[[-0.46 -0.96 -2.19 -0.30 -1.26  1.41]
 [-0.07  1.58  0.35  0.69  0.22 -0.74]
 [-1.79  1.06  1.45  2.42  0.62  1.06]] --> 1.06

[[ 13.103 -13.728  -5.203  -2.703]
 [-14.062  10.614   0.670  -5.283]] --> -5.283

[[ 0.096  0.136  0.013 -0.071 -0.044 -0.034  0.173]
 [-0.042 -0.006 -0.033  0.127 -0.148 -0.107 -0.075]] --> -0.075

[[-1.01  0.50 -1.98  1.56  1.59 -0.56]
 [ 1.93 -1.50  0.43 -2.19 -0.65  0.63]
 [-0.11  0.16 -1.33  0.68 -0.40  1.32]] --> 1.32

[[-0.508 -0.771  0.931  0.943  1.264 -1.368]
 [-0.526 -1.505 -0.547  1.178  1.369  0.897]] --> 0.897

[[  23.9  -36.5  122.0  150.9]
 [  -9.5   30.0   56.8   33.5]
 [ -70.1   86.9  101.1 -173.1]] --> -173.1

[-11.91  14.92  -2.01  13.34   2.00] --> 2.00

[-10.148  -5.850  14.601  -0.551  13.701] --> 13.701

[ 0.093  0.145 -0.134  0.026  0.089 -0.022] --> -0.022

[[ 1.4 -1.7 -1.3 -0.1  0.2  0.1]
 [-0.3  0.2  0.6  0.1  0.2  0.6]
 [ 0.7 -0.6 -0.4 -0.1 -0.1  0.1]] --> 0.1
---
[[83, 67, 213, 59], [64, 62, 68, 68]] yields 83
[[3, 7, 7, 4, 4, 3, 3], [6, 4, 4, 3, 3, 2, 3], [8, 2, 8, 7, 5, 7, 8]] yields 6
[[44, 686, 852, 334, 291, 636, 348], [71, 595, 667, 324, 222, 696, 399], [931, 632, 649, 227, 370, 618, 302]] yields 71
[[42, 56, 79, 70, 64, 87], [16, 59, 70, 65, 78, 78]] yields 42
[[0, 3, 7, 6, 1, 6], [4, 3, 3, 2, 4, 2], [8, 5, 1, 2, 8, 3]] yields 4
[[3, 4, 8, 1, 1, 5, 1], [2, 5, 2, 5, 5, 2, 6]] yields 3
[[112, 166, 129, 95, 152, 148], [151, 193, 130, 73, 35, 118]] yields 112
[[134, 209, 60, 25], [102, 197, 149, 137]] yields 134
[[-27, -190, 227, -937], [894, 172, -159, -775], [166, 503, 161, -143]] yields 894
[[7292, 2385, 4177, 4092], [6950, 5228, 3974, 6445], [4113, 8367, 8992, 9918]] yields 6950
---
[-26 -17  66 -37 -60] out 66, 66

[-10  19  18  30 -60] out 18, 30

[ 29 -66  53  15 -45] out 53, 53

[57  4 42 80 -8] out 42, 80

[ 59  58 -25   4  41] out -25, 59

[[ -3   4  -5 -14  30  25   1]
 [ -5  -9  22 -54  76  31 -15]
 [ -8  -7 -10  21 -65  41  -9]] out -54, 76

[68 13 28 26 31] out 28, 68

[-44  11  62   3  28 -33  55] out 3, 62
---
[-63  46  35   6] Out: 6
[ 40 -71 -11  12] Out: 12
[ 70 -63 -17 -15] Out: -15
[ 55 -48 -79  24] Out: 24
[ 82  21 -29  77] Out: 77
[ 26 -48  23  66] Out: 66
---
[[-33  77   6  50 -12]
 [ -3   5   1  10  -3]] ⇒ 5

[[-44   6  18  14  38  -6]
 [ 35  -6  14  10 -28 -13]
 [ -4  -3  69 -13  64   9]] ⇒ -6

[[ 32  61  -5  55]
 [ -7 -51  55 -18]
 [ 53  22  37  11]] ⇒ -51

[[ 51 -27  57 -16  81 -73]
 [-47 -20 -13  24  -2  53]
 [  4  39  55   5  57 -28]] ⇒ -20

[[10  2  1  3  8  3  5]
 [ 6 15 73 32 22  2 42]
 [ 3  7 21 18 33  2 23]] ⇒ 15

[[ 47   3 -49  44 -63  65]
 [-50 -33 -27  11  57 -27]] ⇒ -33

[[ 13  35 -37 -13]
 [-54  -4 -47  -2]
 [-32  63   5  14]] ⇒ -4

[[  4   0   2  -4   0]
 [-32  -1   0 -24   4]
 [ -5  -1   2  60   1]] ⇒ -1
---
Q:
[[6375 4238 6242 6006 6474 6187 7924]
 [5288 3236 4890 8557 5679 7602 7372]
 [3388 6491 6323 5882 3635 5538 3281]]
A: 6187

Q:
[[53 32 50 51 60 73 40]
 [25 70 68 32 75 81 46]
 [18 71 39 47 73 60 42]]
A: 73

Q:
[[72 40 69 16 27 56 59]
 [32 56 39 70 50 40 34]
 [82 62 71 55 22 41 43]]
A: 56

Q:
[[-830    8  272 -571 -818  142]
 [-589 -421 -403   33 -657  669]
 [-735 -201 -260  205 -693  631]]
A: -818

Q:
[[23 77 64 39  8]
 [55 52 52 58 64]
 [41 47 48 10 58]]
A: 39

Q:
[[ 99 126 178 121 188]
 [110  58  68 249 110]
 [158 141  76 179 247]]
A: 121

Q:
[[216 115 524 862 395]
 [644 912 676 115 131]
 [324 140 367 815 647]]
A: 862

Q:
[[ 13  55  10  92]
 [ 26  73  11  97]
 [ 37 114 238  59]]
A: 10

Q:
[[4 2 4 3 4]
 [5 7 5 6 6]
 [2 2 5 4 5]]
A: 3
